Each row below holds a small network's activations on one record, seen along a few directions.
Each row is followed by the record's values for the fields P, V, E, M, N, Y, D, B.
A field that a record lacks is written absent.
The largest differences between rows may come from other fields.
In the rows, zero is written as 128.
[121  97 130 182 156 138 145 123 122 104 148  97  94  60 135 131 129] : P is p2, V is v2, E is e2, M is m2, N is n2, Y is absent, D is d2, B is b2
[137  65 119 144 114 136 133 130 154 117 145 124 100 116 126 128 128] : P is p2, V is v1, E is e2, M is m1, N is n2, Y is absent, D is d2, B is b1
[135  86 170 107  88 102  70 165 120 116 134  98 140 172 156 113 178] : P is p3, V is v1, E is e1, M is absent, N is n1, Y is y2, D is d2, B is b2
[117 150 111  96 129 142 172 121 163 144  95 147 127 150 151 155 127] : P is p3, V is v2, E is e2, M is m2, N is n1, Y is absent, D is d2, B is b1
[151 118 147 123 128 128 113 140 124 133 162 125 132 113 137 116 129] : P is p1, V is v1, E is e2, M is m1, N is n2, Y is absent, D is d2, B is b2
[154 167 113 114 135 144 178  97 148 113 132 149 113 131 131 151 111] : P is p1, V is v2, E is e2, M is m1, N is n2, Y is absent, D is d2, B is b1
[136 143 100 156 150 161 138  90 150 142 127 117 142 104 134 124  89] : P is p1, V is v1, E is e2, M is m2, N is n2, Y is absent, D is d1, B is b2
[155 141 121 148 160  97 139 146 114 120 126 122 109 110 108 152 139] : P is p1, V is v2, E is e1, M is absent, N is n2, Y is y3, D is d2, B is b2
[118  97 130 213 155 130 163 119 143 105 137 101 104  65 124 108  96] : P is p2, V is v2, E is e2, M is m2, N is n2, Y is absent, D is d1, B is b2
[110  88 159 126 107  93 114 200 117 118 140 113 140 124 128 101 201] : P is p3, V is v2, E is e1, M is absent, N is n1, Y is y3, D is d2, B is b2
[107 109 119 194 146 126 162 126 141 129 115 116 118  81 132 130  96] : P is p2, V is v2, E is e2, M is m2, N is n1, Y is absent, D is d1, B is b2
[132  98 156 138 144 119 118 129 138 134 129 111 128 117 141 141 125] : P is p2, V is v1, E is e2, M is m2, N is n1, Y is absent, D is d2, B is b2
[140  93 127 178 121 135 153 137 128 112 147  97 100  61 129 112 121] : P is p2, V is v2, E is e2, M is m1, N is n2, Y is absent, D is d2, B is b2
[117 166  86 133 158 147 176  59 147 128 117 159 131 127 148 136  84] : P is p1, V is v2, E is e2, M is m2, N is n2, Y is absent, D is d2, B is b1
[105 193 120  65 113 155 134  91 106 161 101 158 170 170 127 166  96] : P is p1, V is v2, E is e2, M is m2, N is n1, Y is absent, D is absent, B is absent
[155  69 157 163 124 109 129 136 128 117 169 102 113  92 127 106 128] : P is p1, V is v1, E is e2, M is m1, N is n2, Y is absent, D is d2, B is b2
[129 165 130  52 100 118  69 129 103 109  96 154 145 165 167 150 148] : P is p1, V is v2, E is e1, M is absent, N is n2, Y is y2, D is absent, B is absent
[115 207  89 143 148 159 154  95 133 174 113 142 152 128 137 133  85] : P is p1, V is v2, E is e2, M is m3, N is n1, Y is absent, D is d1, B is b2
[125 151 130  75 135 151 134 122 120 121  88 132 156 169 126 129 111] : P is p3, V is v2, E is e2, M is m2, N is n2, Y is absent, D is absent, B is absent
[126  86 139 159 138 137 140 128 149 116 156 125 112 122 104 123 147] : P is p2, V is v1, E is e2, M is m3, N is n2, Y is absent, D is d2, B is b1
[129 164 138  71 112  95  98 132 106 144 111 127 120 168 106 137 127] : P is p1, V is v2, E is e1, M is absent, N is n1, Y is y3, D is absent, B is absent
[140 111 163  82  99 117  60 138 122 111 107 135 143 157 140 113 171] : P is p2, V is v1, E is e1, M is absent, N is n2, Y is y1, D is absent, B is absent
[109 118 156  87 109 147  81 127 117 154 111 138 140 176 122 140 123] : P is p2, V is v1, E is e2, M is m2, N is n1, Y is absent, D is absent, B is absent
[109  75 163 181 131  93  96 173 116 101 159 113  82  85 138  90 195] : P is p2, V is v2, E is e1, M is absent, N is n1, Y is y3, D is d2, B is b2
[115 140 151 105 131 131 137 147 123 130 128 108 136 141 145 151 141] : P is p3, V is v2, E is e2, M is m2, N is n1, Y is absent, D is d2, B is b1
[132 117 138 156 114 110  90 146 160 141 118 121 118 103 127 105 148] : P is p2, V is v1, E is e1, M is absent, N is n1, Y is y1, D is d1, B is b2
[135 173  95 137 146 157 170  85 136 137 137 139 111 138 123 151 118] : P is p1, V is v2, E is e2, M is m3, N is n2, Y is absent, D is d2, B is b1
[152 188  93 142 119 136 130 102 143 129 101 140 134  98 160 137 105] : P is p1, V is v2, E is e1, M is absent, N is n2, Y is y2, D is d1, B is b2
[114  56 135 215 145  99  97 161 109  94 168  78  70  63 128  83 169] : P is p2, V is v2, E is e1, M is absent, N is n2, Y is y1, D is d2, B is b2
[137 140 135 108 133 121 138 117 157 151 114 126 157 125 138 150 104] : P is p1, V is v1, E is e2, M is m2, N is n1, Y is absent, D is d1, B is b2
[110 145 115 182 131 143 176 121 168 135 114 129 128  69 123 146  96] : P is p2, V is v2, E is e2, M is m2, N is n1, Y is absent, D is d1, B is b2
[160  96 145  97 139 118 115 171 118 125 127 144 143 151 130 122 148] : P is p3, V is v1, E is e2, M is m1, N is n2, Y is absent, D is d2, B is b1
[128  75 155 141 125  82  67 161 119 126 158 105  98 120 134 116 183] : P is p1, V is v1, E is e1, M is absent, N is n1, Y is y1, D is d2, B is b1
[144  74 140 154 139 126 102 150 113 119 163  95 108 111 136 107 128] : P is p2, V is v1, E is e2, M is m1, N is n2, Y is absent, D is d2, B is b2
[136  97 171  99  92 135  86 135 117 116 139 133 126 135 107 117 130] : P is p2, V is v1, E is e2, M is m1, N is n2, Y is absent, D is absent, B is absent
[125 141 128 108 123 123 104 160 151 148 136 144 154 141 133 130 103] : P is p1, V is v1, E is e2, M is m1, N is n1, Y is absent, D is d1, B is b2
[150 124 144 162 120 122 135 133 126  90 119 140 109 160 154 116 140] : P is p2, V is v2, E is e1, M is absent, N is n2, Y is y2, D is d2, B is b1
[119 182 132  51 139 151 117 119 121 112  92 133 155 184 125 164 105] : P is p3, V is v2, E is e2, M is m2, N is n2, Y is absent, D is absent, B is absent
[143 103 113 131 149 131 145 154 112 128 118 113 116 117 145  98 122] : P is p3, V is v2, E is e2, M is m1, N is n2, Y is absent, D is d2, B is b2
[115 170 114 151 151 119 102 144 136 111 144 138 129 102 133 105 120] : P is p1, V is v2, E is e1, M is absent, N is n2, Y is y3, D is d1, B is b2
[120 114 120 161 128  97 131 163 145 125 122  82 100 113 108 108 127] : P is p3, V is v2, E is e1, M is absent, N is n1, Y is y3, D is d1, B is b2
[ 92  74 160 133 107  94 104 200 123 104 163 112 121 156 123  95 201] : P is p3, V is v2, E is e1, M is absent, N is n1, Y is y3, D is d2, B is b1
[122  64 129 196 120 111 108 145 116  84 137  96  94  93 149  90 162] : P is p2, V is v2, E is e1, M is absent, N is n2, Y is y2, D is d2, B is b2
[127 117 151 102 113  88  83 140 145 134 142 137 119 173 136 123 164] : P is p1, V is v1, E is e1, M is absent, N is n1, Y is y1, D is d2, B is b1
[148  65 151 177 134  99 102 150 128 118 156  89  78 102  99 106 161] : P is p2, V is v1, E is e1, M is absent, N is n2, Y is y3, D is d2, B is b1
[134 135 118 172 155 145 166 120 121 132 117 142 131  89 122 155 115] : P is p2, V is v2, E is e2, M is m2, N is n2, Y is absent, D is d2, B is b2
[110 150 142  99 110 146 132 108 118 143  99 140 125 134 119 162 114] : P is p2, V is v2, E is e2, M is m2, N is n1, Y is absent, D is absent, B is absent
[125 103 106 155 131 105 102 127 111 112 144 115  96 104 156 114 153] : P is p1, V is v2, E is e1, M is absent, N is n2, Y is y1, D is d2, B is b1
[140 136 141 117 140 136 131 117 127 139 144 124 151 124 118 136 131] : P is p3, V is v1, E is e2, M is m3, N is n2, Y is absent, D is d2, B is b2
[113  82 133 191 135 121 158 144 136 129 157 120  66 116 133  81 129] : P is p2, V is v2, E is e2, M is m1, N is n1, Y is absent, D is d2, B is b1
[124  95 134 152 126 137 148 146 129 107 167 128  82  94 138 103 151] : P is p2, V is v2, E is e2, M is m1, N is n2, Y is absent, D is d2, B is b1
[137 116 118 165 128 110 120 122 109  98 142 107 120 113 152 109 129] : P is p1, V is v2, E is e1, M is absent, N is n2, Y is y2, D is d2, B is b2
[129  74 148 149 133  76  89 171 122 128 155  85 110 139 110 126 163] : P is p1, V is v1, E is e1, M is absent, N is n1, Y is y3, D is d2, B is b2
[139  63 124 159 137 136 112 163 114 137 147 117 109 117 121 106 139] : P is p2, V is v1, E is e2, M is m1, N is n2, Y is absent, D is d2, B is b2

Which values does each new row have?
[132 135 123 206 176 145 167 108 141 123 115 134 104  68 139 120  89] : P is p2, V is v2, E is e2, M is m2, N is n2, Y is absent, D is d1, B is b2
[131 112 148  99 117 103 115 140 127 149 151 153 142 160 136 136 131] : P is p1, V is v1, E is e2, M is m1, N is n1, Y is absent, D is d2, B is b1
[115 142 125 129 135 144 135  87 122 116  98 147 115 114 123 133  87] : P is p2, V is v2, E is e2, M is m2, N is n2, Y is absent, D is absent, B is absent
[112 173 118 147 144 143 147 105 128 146 132 126 144 123 140 142  97] : P is p1, V is v2, E is e2, M is m2, N is n1, Y is absent, D is d1, B is b2
[105 115 143 139 147 124 122 151 120 115 135  91 127 129 150 144 129] : P is p3, V is v2, E is e2, M is m2, N is n1, Y is absent, D is d2, B is b2
[128 116  86 132 130 149 145 134 120 134 147 140  89 117 138 128 142] : P is p1, V is v2, E is e2, M is m1, N is n2, Y is absent, D is d2, B is b1
[126 166  96 113 142 145 179  80 148 126 120 155 137 124 133 167 103] : P is p1, V is v2, E is e2, M is m2, N is n2, Y is absent, D is d2, B is b1
[136 136 147 131 133 125 130  94 124 158 135 110 151 136 138 155 119] : P is p1, V is v1, E is e2, M is m2, N is n1, Y is absent, D is d2, B is b2
[123 101 135 190 123 111 134 137 140 114 162  86  43 109 106 116 170] : P is p2, V is v2, E is e1, M is absent, N is n1, Y is y3, D is d2, B is b1
[126 124 115 157 136 126 164 106 154 105 153 138  90 111 134 109  98] : P is p1, V is v2, E is e2, M is m1, N is n2, Y is absent, D is d2, B is b1
[121 121 128 136 116  86 100 151 107 135 134 130 123 112 150 141 158] : P is p1, V is v2, E is e1, M is absent, N is n1, Y is y1, D is d2, B is b2
[128 126 100 148 152 132 164 105 124 130 125 118 126  90 128 162 109] : P is p1, V is v2, E is e2, M is m2, N is n2, Y is absent, D is d2, B is b2
[120 111 145 115  56 126  84 162  89 120 105 137 137 178 127 139 153] : P is p2, V is v2, E is e1, M is absent, N is n1, Y is y2, D is absent, B is absent
[137 140 120 114 135 118 144  90 138 163 106 137 162 133 137 167 104] : P is p1, V is v1, E is e2, M is m2, N is n1, Y is absent, D is d2, B is b2
[123 164 114 143 125 130 156 113 141 142 130 138 142 103 140 105  86] : P is p1, V is v2, E is e2, M is m1, N is n1, Y is absent, D is d1, B is b2
[150 148 107 105 134 155 125 122 153 144 102 107 151 142 120 125 110] : P is p3, V is v1, E is e2, M is m3, N is n2, Y is absent, D is d1, B is b2
